Here are a small network's activations along a few directions, averaged over the inputs that share one value of a field.
Related values have similar rows: they may be neighbours, one step apart, or belong to one group.
(in the rows, 500 means zero)
Random noise pushes rows far along 10 fixed directions. That doesn't count. These rows show it; they differ only by the noise:
[453 697 513 373 313 516 622  45 337 430 428 190 570 247 461 596 310 502
 564 383 515 470]
[504 442 214 582 519 494 443 641 399 433 558 571 400 763 569 537 366 394
 494 675 593 502]
[538 517 538 313 669 532 399 539 286 560 276  98 355 212 443 403 411 644
 480 382 332 486]
[485 525 446 580 531 605 546 757 729 274 634 648 387 334 706 297 601 711
 484 221 633 404]
[567 736 469 530 299 378 524 342 508 206 417 647 633 628 340 526 366 625
 636 497 450 512]
[482 431 560 246 543 543 564 487 556 342 445 557 562 470 532 391 480 668
 476 497 522 360]
[715 594 284 510 547 220 517 277 468 485 464 535 631 535 383 507 466 636
 616 462 589 345]
[364 453 488 231 302 401 583 105 664 417 480 379 748 615 467 614 587 557
 464 595 543 419]
[585 493 678 333 531 562 693 304 162 455 361 590 602 414 596 435  86 367
 622 535 473 397]
[488 594 318 309 719 542 624 477 361 235 462 520 447 336 591 383 447 883
 539 607 650 340]
[509 516 312 671 524 314 531 354 264 605 420  72 427 533 783 623 391 398
 645 540 450 614]
[506 545 604 657 485 625 564 569 504 557 565 773 544 224 589 310 396 356
 494 205 545 461]


Values of W:
w14: [521 634 548 678 456 487 565 495 258 451 468 577 426 642 467 656 258 390
 601 762 477 689]
w4: [737 446 728 485 549 422 595 533 318 497 380 492 478 559 622 457 356 325
 594 372 366 480]
w13: [536 666 512 681 286 356 598  60 455 637 576 151 554 423 483 791 503 445
 589 445 591 598]
w1: [594 692 554 709 269 536 517 510 500 274 555 636 474 621 399 652 361 528
 673 538 408 595]
w9: [487 406 487 266 580 527 371 585 465 713 356 281 438 510 298 561 621 429
 422 643 326 510]
w10: [611 291 847 319 559 623 523 595 275 586 380 675 482 661 414 443 216 225
 464 559 475 495]
w2: [529 502 558 366 429 523 504 398 408 452 477 725 630 775 399 575 380 380
 510 663 511 487]
w3: [354 272 587 267 492 699 426 746 436 480 459 582 472 862 502 523 459 286
 427 927 315 572]
w15: [442 695 434 652 576 476 266 586 502 563 391 429 475 307 269 470 670 610
 459 368 342 680]
w12: [390 497 529 573 259 598 767 277 397 464 583 366 535 616 899 642 328 225
 697 625 526 540]
w11: [370 406 543 228 837 384 587 261 435 695 433 597 716 436 404 499 726 641
 317 818 595 498]
w5: [614 612 428 720 414 306 529 349 480 368 534 456 480 706 467 690 404 623
 674 592 553 569]
w7: [815 254 420 340 719 363 390 686 636 666 585 653 479 702 288 486 562 526
 452 615 569 173]
w8: [632 362 788 529 551 634 529 746 369 611 480 194 240 380 685 468 347 367
 586 337 280 500]
w6: [357 435 499 302 564 582 474 526 609 322 501 494 453 544 490 463 594 774
 395 638 641 482]
Each value of W is a pair of two hidden parts, and every pair occurs once (5 first parts, 3 second parts).
Q: Changing only the second part turns w10 into w11. w13 has the same second part as w10; what does that change turn w13 into?
A: w14
Q: Changing only the second part turns w12 into w9. w15 has the same second part as w12; what does that change turn w15 into?
A: w4

Values of U:
u15: [385 721 384 610 755 680 436 746 108 401 367 604 324 295 350 382 340 774
 491 807 389 681]
u9: [446 449 485 724 500 503 417 743 623 469 503 473 387 600 782 453 549 441
 499 417 437 624]
u7: [381 519 457 394 706 537 362 730 479 420 339 412 456 443 543 367 780 797
 464 595 324 593]
u11: [256 598 588 474 676 530 520 453 478 670 372 109 442  41 515 402 748 683
 380 396 407 621]
u12: [669 534 343 445 307 421 514 254 580 475 627 525 570 694 299 676 363 389
 515 560 645 315]
u5: [460 646 376 721 456 142 401 442 715 575 420 316 649 617 500 595 885 726
 630 612 298 655]
u8: [317 384 719 373 662 548 459 440 442 700 362 520 637 398 510 388 587 489
 414 548 401 533]
u1: [512 266 537 260 433 436 473 459 708 614 509 508 621 681 438 529 621 408
 428 608 481 359]
u10: [397 567 833 498 658 697 491 885 439 411 325 651 365 230 546 275 570 697
 434 403 293 655]
u14: [350 562 591 494 436 596 534 529 698 450 609 782 549 322 373 410 659 551
 330 369 624 485]
u4: [569 496 651 402 463 604 611 628 499 214 481 391 339 533 650 495 334 736
 667 519 464 480]
u2: [547 549 304 577 674 432 703 376 424 500 643 906 684 449 637 417 527 479
 539 580 772 391]
u3: [601 420 477 379 678 520 544 401 432 622 554 458 489 297 403 478 445 562
 450 442 619 285]
u13: [490 318 298 450 463 449 331 457 564 610 530 416 534 724 404 615 533 331
 428 560 622 510]
u6: [525 383 543 379 518 503 472 487 535 594 534 518 574 483 507 483 581 403
 434 400 444 467]
The values of U form 5 separate groups.
Q: List the group mates of u3, in the order listed.
A: u15, u4
Q: List the group mates of u12, in the order listed.
A: u5, u1
Q: List the group mates of u8, in the order listed.
A: u9, u13
Q: List the group mates of u7, in the order listed.
A: u2, u6
